Q:
[[ 25.9 -12.0  17.4  15.9  42.6]
 [-22.4   6.1  30.8 -69.7 -26.8]
 [ 21.4   4.4  28.7 -21.0  23.1]]
A: 42.6, 21.4

Q: [ 11.5 -35.4  46.1  60.0  40.5  29.6 -49.9]
A: -49.9, 11.5

Q: [ 39.9 -18.4  60.9 -33.3 -53.6 -55.1]
A: -55.1, 39.9

Q:
[[  5.7  42.5  34.6  42.8]
 [-13.3  27.0 -28.1 -16.3]
 [-23.5  47.2  43.6  58.6]]
A: 42.8, -23.5

Q:
[[-42.3  60.2  31.3  10.8  13.8  22.9  50.2]
 [ -0.3  12.7  -0.9 -13.3  14.9  -7.5   8.8]
 [-21.3  18.9  31.1  37.1  36.8  42.0  26.7]]
A: 50.2, -21.3

Q: [30.2 22.3 66.1 57.8 28.8  1.9]
A: 1.9, 30.2

Q: [-73.7 -52.1  41.2   9.8   3.0]
A: 3.0, -73.7

Q: [ 53.0 -50.6  -1.9 -11.6  62.2]
A: 62.2, 53.0
---
[[-21.6 -37.3 -58.9 -30.3  27.3  65.0  -0.2  31.4  11.9  46.9 -13.3]
 [-21.6 -37.3 -58.9 -62.0  27.3  65.0  -0.2   8.9 -14.6  46.9 -13.3]
 [-21.6 -37.3 -58.9 -30.3  27.3  65.0  -0.2  23.4  11.9  46.9 -13.3]
 [-18.5  25.6  24.6  60.1  17.3 -17.9  -0.2  23.4  11.9 -19.2 -13.3]
 [-21.6 -37.3 -58.9 -43.4  27.3  65.0  -0.2  23.4  11.9  46.9 -13.3]
 [-21.6 -37.3 -58.9 -30.3  27.3  65.0  -0.2  23.6  11.9  46.9 -13.3]
 [-21.6  -2.4 -41.6  67.1  27.3  26.9  -0.2  42.9  29.4  25.1 -13.3]
 [-21.6 -37.3 -58.9 -69.2  27.3  65.0  -0.2  21.3   0.6  46.9 -13.3]
 [-21.6 -37.3 -58.9 -30.3  27.3  65.0  -0.2  23.4  11.9  46.9 -13.3]
 [-21.6 -37.3 -58.9 -30.3  27.3  65.0  -0.2  23.4  11.9  46.9 -13.3]
 [-21.6 -37.3 -58.9 -67.6  27.3  65.0  -0.2   5.3  -5.5  46.9 -13.3]
 [ -2.8   2.0  45.0  -2.2 -12.5 -40.5  -0.2  -2.5  11.9 -12.0 -13.3]] -> -13.3

[[ -1.8  58.6 -68.2 -50.0 -16.0  10.3 -23.8]
 [ 15.4 -49.1  76.9  34.1  21.4 -28.5  35.9]
 [ 16.4 -49.7  75.1  24.9  28.5 -26.8  48.6]
 [-72.2   4.0 -33.5  37.0 -73.4  56.4 -64.7]
 [ 59.4  36.2   3.0 -60.9  44.9 -49.1  44.8]] -> -23.8

[[  3.1   5.2   1.8   4.6 -31.8 -27.2   4.2  -1.4 -25.8  42.3  30.4  12.8
   26.2  16.5  -0.8]
 [ 28.4   0.1  22.8   7.0  37.0  75.8  35.3  20.8  59.3 -34.3 -28.8  23.3
  -15.2  26.3  32.7]
 [ 10.5 -13.0   9.7  -2.4 -20.0  -4.8  16.2  -2.6 -13.7   3.9  -4.0  15.0
   -7.7  15.9  13.8]
 [  5.4 -13.6  14.9   9.5 -31.3 -18.2  17.0 -14.4 -19.9 -48.9 -41.6  17.4
  -14.6  25.0   5.6]
 [ 23.5  -5.3  17.0   2.3  36.4  67.9  27.0  16.4  52.8 -57.2 -45.9  15.3
  -27.6  13.4  23.5]
 [ 11.3  -7.8  19.4   8.6  -8.0  12.4  23.1  -5.0   7.0 -56.9 -43.7  16.1
  -20.3  19.9  11.9]] -> -0.8

[[-20.0  34.0   2.1 -19.7  -4.3  20.9   9.7 -36.3]
 [-26.3  43.1   2.1 -28.6  -4.3  35.9   9.7  -8.2]
 [-26.3 -21.3   2.1 -28.6  -4.3  20.9   9.7  35.8]
 [ 25.2  34.0   2.1   4.3  -4.3  20.9   9.7  48.5]
 [-26.3  34.0   2.1 -28.6  -4.3  20.9   9.7  76.7]
 [-26.3  34.0   2.1 -28.6  -7.8  20.9   9.7 -64.8]
 [-26.3 -19.8   2.1 -28.6  -4.3  20.9   9.7 -17.7]] -> -36.3

[[-24.1  17.8  34.8  22.2  28.4  -3.9 -63.8  22.2 -21.9  28.1  17.3 -23.9
    6.0  19.0]
 [ -6.7 -11.1  29.1   9.0  27.7  -9.3 -43.8  -6.5  28.9  15.9   8.4  -3.6
   -3.1  24.1]
 [ -4.6   9.2  22.6  24.3  25.7 -11.1 -47.4  -1.2  13.0  34.9  19.1 -10.8
   12.5  23.6]
 [-33.2 -24.6 -28.9  20.7  -5.2   5.5  -8.5   2.2  17.3   2.6  27.0   4.6
    0.5   2.7]
 [-20.6 -16.5 -20.2  20.6   1.2  18.3  -3.6  21.2 -15.1  16.5  41.1  -6.0
   -2.5  -0.9]
 [-32.9 -21.9  -9.8  23.7   4.8  11.4  -3.2   6.4  -9.4   6.4  11.9  -9.2
    3.9   5.1]
 [-13.7  -2.0  43.4   7.8  35.1 -21.7 -33.2  19.3  12.6  20.4   7.5 -12.0
    3.4   5.7]] -> 19.0

[[-10.7  20.1 -32.7 -22.2  -1.7   0.9 -22.8  46.6 -20.8  24.3  24.0  19.1
   12.7]
 [ -6.2 -15.6  15.3 -14.3  23.5   4.0  25.7  16.9 -10.6  29.4  10.4  27.9
  -21.5]
 [-10.2 -17.4  10.1 -10.3 -16.2  23.0  -5.6 -18.3  -4.1   6.2 -60.5 -19.2
   36.7]
 [-39.9  38.3  -5.4 -16.7   4.9 -10.2  14.4 -36.6 -18.9   6.2 -21.6  31.1
  -27.1]
 [ 39.8  -8.9 -42.0 -14.7  -5.9 -24.4  39.3  16.1 -11.9 -32.3  25.3 -60.1
   25.2]
 [  3.1  21.7  16.1 -23.2  17.4  30.9  35.7  25.8 -12.9   1.4  15.4   9.4
   20.6]
 [ -3.8   6.3  -0.6 -22.6 -14.8  -8.8 -10.4  -3.8   0.3  -5.9  47.1  45.1
   21.1]
 [-12.1  -5.4  -0.1  -3.6  -4.2   6.9 -20.4 -24.6  15.6 -34.7  17.6  -7.7
  -29.1]
 [ 35.0  -3.6   6.1  10.8  -0.8  -2.3 -17.4 -10.2  13.4 -32.9  26.6 -17.5
  -11.0]] -> 12.7

[[ -2.9  29.6  11.2   9.7  -1.4  -1.7  13.8   2.9  10.6  19.3  -3.6  11.6
  -10.0   1.9 -24.1  -6.7]
 [ -4.0  28.5  13.2  21.7   6.1  -9.3  14.6   3.6   5.7  24.7  -0.9  -4.7
   -7.5  -4.2 -36.5 -10.7]
 [ -2.0   1.2   4.6  24.6  12.6 -10.2   5.7  -5.4  -3.6  11.0   4.9 -24.8
    1.7  -5.2 -23.2  -4.2]
 [  3.0  -1.3  -4.4 -17.9  -9.1   9.2  -5.0  -1.1   3.4 -10.3  -3.8  18.2
    0.0   4.0  18.6   4.1]
 [  0.3  -6.8  -0.5   7.8   6.7  -3.8  -0.6  -2.5  -4.3   1.2   2.3 -12.8
    3.5  -2.2  -9.1  -4.5]
 [ -6.3  32.9  17.0  35.1  10.1 -14.3  19.9  13.2   7.1  32.7  -1.0 -11.7
   -8.0  -4.8 -54.6 -11.4]
 [ -1.7  29.0  11.2  10.2   0.7  -1.9  12.4  -9.0   8.4  17.1  -2.8  10.9
   -9.5   1.2 -38.3  -4.5]
 [  6.5 -19.6 -15.0 -40.6 -13.2  18.2 -15.7  -2.2   0.0 -29.3  -4.3  26.8
    4.2   7.0  39.8  13.9]
 [ -1.3  -8.1   5.9  42.1  21.4 -22.1   6.2   3.1 -11.2  19.4  10.5 -47.2
    5.3 -11.4 -35.1  -9.2]
 [ -3.5  54.3  17.5   6.3  -7.9   0.4  20.9  12.0  20.3  27.3  -9.6  29.9
  -17.5   2.8 -40.3  -7.2]
 [ -4.9  -2.6   7.0  46.9  22.9 -23.9   9.4   3.6  -9.6  25.3  10.4 -48.3
    4.8 -10.3 -40.1 -11.4]
 [  1.1   8.4  -4.8 -36.7 -18.4  18.7  -5.7  -3.0  10.0 -16.8  -9.7  41.7
   -5.2   9.4  25.2   8.5]] -> -6.7
---
Q:
[[  1.7  -3.9   0.5   0.1]
 [ 40.7  73.2  70.5 -59.3]]
A: 0.5

Q:
[[ -0.1  65.4  25.2  -0.7  15.1  -0.6]
 [ -9.9 -31.6  12.9   1.5 -50.0  12.3]]
A: 25.2

Q:
[[-30.0 -43.7  15.2 -14.8   7.3  20.6 -45.5]
 [ 63.0 -20.2  69.6 -66.1  75.2  68.6 -24.7]]
A: 15.2

Q:
[[ 21.6  61.9  -9.8   3.0  48.9  -3.2]
 [-10.2 -64.8   1.1   9.8 -50.0 -29.3]]
A: -9.8

Q:
[[-73.3 -14.4   4.3  36.6]
 [-16.4   2.2  -3.7  13.2]]
A: 4.3

Q:
[[-22.9 -13.5  14.3  -5.2  -5.1]
 [-54.0 -25.6  23.2   2.4 -18.9]]
A: 14.3

Q:
[[-20.3  11.9  13.0 -37.0  38.4]
 [-65.4  76.3  76.3 -60.7  26.9]]
A: 13.0

Q:
[[  2.4 -13.7  -0.8 -32.2]
 [ -8.3  46.3  39.0  76.9]]
A: -0.8

Q:
[[ 23.7  -8.5  42.6   0.0  30.0]
 [ 43.5 -10.9  57.7  -9.2  49.3]]
A: 42.6
